Each row has a name. Each piece below is followed by the name of the row it came from. Each question is about the rows just above it.

gasib: [ 0.2  2.0  3.0 -2.9  0.6 -2.5  2.5  4.4 -1.9  2.2]
Sok: [ 84.7 -76.4   5.7 -27.2 -60.9  38.7  52.8  20.8   1.9 -11.9]
Nilu: [-13.8  24.8   8.2  -3.0   0.6  -8.6  -3.8 -14.2  22.9  -7.5]
Vapuv: [-76.4   5.7   5.7 -27.2  38.7  52.8  20.8   1.9 -11.8  -1.1]
asked: [-76.4   5.7 -27.2 -60.9  38.7  52.8  20.8   1.9 -11.9]  Sok
The row with [ 84.7 -76.4   5.7 -27.2 -60.9  38.7  52.8  20.8   1.9 -11.9] is  Sok
[-76.4   5.7   5.7 -27.2  38.7  52.8  20.8   1.9 -11.8  -1.1] is in which row?  Vapuv

dinu: [ 23.7 -11.8  -5.4  -4.7  22.9  -7.1 -34.6 -27.7 -20.2 -18.3   8.6 -13.2
 -59.3  -5.9  28.8 -30.4  57.5 -39.3 -11.2 -79.1  64.0 -54.2 -25.7]
lozi: [-20.2 -18.3   8.6 -13.2 -59.3  -6.0 -24.7 -29.3  -2.6 -41.8  -3.7 -38.1
 -47.9 -14.5  26.0 -18.6  67.3   2.3  18.9 -34.9  44.7 -43.0  -5.1]
bosi: [ 35.5  23.8 -13.3  12.1  16.5  -2.3 -24.7 -29.3  -2.6 -41.8  -3.7 -38.1
 -47.9 -14.5  26.0 -18.6  67.3  24.2  30.7 -30.5  44.8 -32.0   3.2]
Where do [ 23.8 -13.3] appear?  bosi
asked: [-20.2 -18.3   8.6 -13.2 -59.3  -5.9]  dinu
Where do [ -3.7 -38.1 -47.9 -14.5  26.0 -18.6  67.3   2.3  18.9] appear?  lozi

rut: [-34.4  14.2 -32.0  15.9  34.3 -76.0 -90.1  51.1]
pubir: [-34.4  14.2 -32.0  15.9  34.3  14.6  49.6 -40.7]
Vage: [-34.4  14.2 -32.0  15.9  34.3  14.6   4.7 -27.6]
asked: [ 15.9  34.3 -76.0 -90.1]  rut
asked: [34.3 14.6 49.6]  pubir

